These are the activations of a small neural network, seen along a few directions. Each row is one input.
In each table, some parts of the input vary, and every possible input appears once, in random order.
A made-up example of a description, with smaller parts first: ring(8) and (point or (values(2) and line(4)) or line(11)).
Shared parts are said once, and a part with two or three values counts as separate values.

Table:
R1: [ -8  -1 -42   9  12  35   3 -20  -4 -11  18  18  28  14 -21  -2 -29]
R2: [  5  25   3 -53 -24 -17  -4  15  27 -23   8  -1 -29   2  16  11  33]
R3: [-38   7 -49 -14 -10  -1 -25  12  24 -10  -5  -9  12  13  14  38  18]
R4: [ 15 -22  53  23 -15 -21 -17  18  -6  18 -25   0  -2 -25   4  -9  21]
R5: [ -1   9 -18  21  28   6  14 -10 -31  -2  14   3   9  17 -21  -2 -33]
R6: [-16 -17  13  41  30   9  27 -28  -2  32  -9 -14  18 -30   1 -18 -33]
R7: [ 24 -12  43 -16   2  24  41 -33  17  14   6   4  -4 -36   2 -48 -11]
R8: [-33  17 -25  -2   8 -28 -17  19  -2  -1 -10 -21  -6  16  15  39  11]
R9: [-15  10 -24  10   0 -25 -26  21 -17  -3 -13 -13   1  23   1  31   8]
R10: [  3  18   9  -6  33   7  51 -15 -17  -3  36   5 -22  10 -12  -5 -31]
R11: [  5   5 -20  22  10  -5 -14   9 -31  -1  -2   1  12  26 -19   5 -12]
R12: [ 18   9  12   4  18   2  30  -8 -29  -9  28  15 -14  14 -20  -9 -20]
R13: [-42 -25 -11  10   6  13  -7 -16  47  25 -22 -24  21 -40  40  11   4]
R14: [  7  11   8  -9  -9 -34 -10  27 -13 -11   1   1 -25  16   3  25  18]
R15: [-21   9 -43   0  27  43  26 -30   8  -6  24   8  20   8 -14   4 -41]
R16: [ 21  22   9 -42  12  25  49 -25   4 -15  39  10 -21   4 -13 -28 -21]
R17: [ 26   4  12   5   1  -9   2  11 -30 -10  11  14 -13  21 -19  -2   0]
R18: [-38 -15  12  23  23 -13   3  -8  25  33 -26 -38   1 -36  38   9   0]
R19: [ -4  -5 -45   8 -25   7 -42  17  -3 -13  -9  12  26  29 -10  15   9]
R20: [-17  19 -20  12  42  13  36 -19 -19   3  21  -7   1  12 -13   3 -44]
R21: [-13 -36  -1  27 -23  13 -45   5  13  22 -34  -2  41 -22   4  -3  13]
R22: [ 38  12   9 -32 -40  -6 -21  18  -3 -28   3  21 -19  20  -8 -14  28]
R23: [-11  20   6 -20  -2 -37  -1  26   3 -10   5  -6 -31   9  17  33  21]
R24: [ 22  16   5 -43 -32 -13 -13  17  12 -26   3   7 -25  10   2   1  31]
R25: [  1   6 -22  20  -7 -19 -33  24 -29  -4 -12  -2   9  33  -9  17   3]
R26: [-20 -27  -8  26  17  39  17 -40  21  27  -7   0  37 -31   1 -18 -31]
R27: [ -2  -7 -44  10  -7  22 -26   2  -5 -11   1  16  29  24 -20   4  -7]
R28: [ 23   7  11   3 -18 -27 -17  28 -26 -14   1  12 -18  27  -8  11  15]
R29: [  5 -16  42  22  22   3  44 -23  -2  24   4  -3  -5 -33   3 -24 -20]
R30: [-16 -14  40   3  15 -22  20  -3  28  23 -15 -24 -21 -42  39   6  13]
R31: [ 36  14  11 -31  -4  20  27 -18  -7 -20  31  20 -13   8 -21 -32  -8]
R32: [ 32 -18  52 -12 -39   0 -22  10  11   6 -23   8  -5 -30   6 -35  35]
R33: [  3  -9  38 -32  -7  -4  18 -11  46  12 -10 -19 -19 -50  41 -15  24]
R34: [-20  -1 -48  -3 -18   2 -34  14   8 -12  -9  -1  18  20   0  29  15]
R35: [ -9 -25  19  41  -6 -14 -34  14 -10  26 -38 -14  23 -19   1  -2   7]
R36: [ 41  10  11 -30 -21  11  -2   1  -8 -22  13  22 -13  16 -18 -26  13]
Question: The inputs of R4 and R35 match in every part but one. If R10 is changed in the same way as R4 into R35, which row does it become?
Answer: R20
Question: What do these inputs look like to the network?
Answer: line(4) and (values(3) or line(6))
Question: List by row number the other rows that have the line(4) part in common with R32.
Answer: R2, R7, R16, R22, R24, R31, R33, R36
Question: Change only the values(3) part in R4. List by row number the other rows that result.
Answer: R29, R30
Question: Change only the line(4) part in R34. List by row number the other rows that result.
Answer: R9, R14, R24

Table:
R37: [ -9 -10  -3  32  49  30  45 -37 -10  18  18  -1  13 -10  -8 -16 -51]
R38: [-18 -35  26  16   4   9   7 -21  39  37 -29 -23  13 -54  36 -16   5]
R39: [-14   6 -60  17   1  13 -18   5 -18 -19  14  20  25  41 -24  27 -18]
R40: [  0 -19  32   4 -39 -37 -51  38  14   9 -40  -9  -6 -19  25  15  52]
R41: [-51 -16 -29  33   8 -16 -34   7  14  27 -36 -34  31 -15  25  34   7]
R42: [  6  -1  21   7  21  21  48 -37  -3  14  14   1   5 -25 -13 -35 -34]
R43: [ 17   5  39 -22  12  16  33 -18   9  -2  21   9 -18 -25  -2 -27  -7]
R44: [ 17  25 -19 -16 -18  -9 -21  19 -14 -25   5  10 -11  35 -10   4   6]
R45: [ 22  13  29 -31 -16  -9  22   9   1 -11  15  11 -32   5  -2  -6  11]
R46: [ 33  18   3 -33 -20 -23  -6  17  -9 -31  13  12 -31  24  -3   3  28]
R47: [ -3  14 -39  -6  -4   5 -25  18 -24 -17   7   5  10  43 -24  18   1]
Question: What do these inputs look like to the network?
Answer: values(3) or line(8)
Question: List by row number the other inputs of the same sort as R38.
Answer: R40, R41

Table:
R48: [ -8 -15 -33   3   3  30 -11 -15   5   0  -2  -2  25   4  -7   2  -1]
R49: [  3  15 -22  12  -3 -26 -22  30 -31 -13   2   7  -3  49 -13  16   3]
R50: [  2  -8 -29  24  14  10  12 -11  -9  -6  17  17  15  18 -12  10 -24]
R51: [ 12  11  24 -32 -12 -36  -2  19   5 -10  -5 -11 -39  -2  14  14  41]
R52: [-37 -37   8  60  13  -4 -31   9   5  37 -46 -22  27 -30  13  18   4]
R53: [ 36   9  12 -19 -28 -10 -29  17  -8  -9 -17  -2  -6   6  -2 -16  24]
R54: [ 18 -16  10  -8  -3  28   3 -21  11   2   0   9  10 -12  -3 -28   0]
R55: [  1   1  20 -23 -24 -14  13   7  30  -7   0  11 -20 -15  14   3  22]
R56: [-18  20 -16 -17  -2 -31 -26  21  -1 -14  -4 -20 -21  15  19  39  28]
R57: [-15   9 -28   4  11  16   9 -22  -4   8  -6 -17  19   3  -8 -13 -22]
R58: [ -9  -3 -31  -3 -22  11 -34   8   7  -8  -6   9  23   9 -11   2   4]
R59: [ 11   6  18  -8  11  22  23 -23  -3  10   1 -12   6 -16  -7 -38 -13]
R60: [-25  -1 -26  -4  10   5  11  -6  25   4   6  -3  -2  -4  26  23  -5]
R61: [ -8  12 -19  16  37   6  26 -15 -25   1  15  -2   7   9 -21   6 -38]
R62: [ -7 -47  53  43   3 -12 -15  -1   3  47 -38 -19  23 -56  21  -9  15]
R63: [ 34   7  22  -8 -13 -18  -5  25 -37 -11   4   9 -24  26 -16  -2  11]
R64: [-31   6 -17 -15  -8  -5 -11  10  18  -9   3   2  -1   0  15  35  15]
R65: [ 21  -6  15 -17 -27  16 -19   4   8  -5  -5  14   9  -9 -13 -17  14]
R66: [  3  13 -30  -3 -14 -10 -47  22  -9 -15 -17  -8  10  25  -2   6  15]
R67: [ 22 -11  19   9  12  19  23 -17 -11  -6  20  23  -4  -1 -12 -16 -14]
R68: [ -7  14  26 -17  21  -8  43 -17  22  13  13 -19 -23 -23  19 -21 -14]
R69: [-32  20 -13  -8  28  -3  26 -13  15  12   5 -26  -5  -4  17  16 -25]
R70: [ 15  13  21  10  24   6  39 -23 -20   3  21  11 -13  -5 -14 -32 -33]
R71: [ 24  -1  21   3 -24   2   5   8 -11 -10  15  29  -9  11 -19 -11  -7]
R72: [ -6   0 -20  13  -5   3 -10  15 -17 -12  14  20  14  24 -23  21  -4]
R73: [  1  -9  15 -15   2   1  29 -11  32  -1  10   2 -18 -24  27  -9   2]
Question: What do these inputs look like to the network?
Answer: values(2) and (point or (values(3) and line(4)))
Question: Change only the values(2) part in R50. List by row number the other rows that result.
Answer: R67
Question: Change only the values(3) part in R54. List by row number the other rows that result.
Answer: R67, R73

Table:
R74: [ 20  17  -9 -12   0  20  22 -19 -15 -12  28  17   4  18 -20 -27 -26]
R75: [-12  13 -26 -29 -16 -19 -15  15  23 -19  -6  -8 -14   7  16  33  27]
R76: [ 10  -3  33  -7  12   5  34 -18   3  20   5 -13 -11 -18  12 -28 -10]
R77: [-10  17 -33   4   5 -18 -17  21 -16 -16   4  -1  -8  37   1  32   1]
R78: [-17 -17 -12  17  19  15  -1  -9   8   9  -2  -3  18 -11   3  10  -9]
R79: [ 25  -1  -4   5 -22 -23 -24  28 -25 -22  -1  21 -11  28 -19  20  20]
R80: [-22 -16  16  23  12   2  10 -10  14  23 -11  -8  12 -33  11   3 -12]
R81: [ 18  -2  18 -22 -33  -8 -26  24  11 -16  -3  16 -15   2   6   4  35]
R82: [ -2 -14 -23  15   0  24  -4 -10   4   1  -6   9  21   3 -14  -4 -12]
R83: [-13 -27  23  25   8  -3   5 -17  21  29 -24 -18  10 -42  26 -14   3]
R84: [  2  12   1 -10  21  17  26 -15 -10  -4  26   4  -3   6 -12 -13 -18]
R85: [ -1  11  26  -6  16   7  40 -15  -3   8  17   0 -12 -11  -7 -16 -20]
R86: [  1  11  -9  -3 -21 -17 -48  25 -12  -1 -27 -16   9  14  -3   2  21]
Question: What do these inputs look like to the network?
Answer: values(5) or (values(2) and line(4))
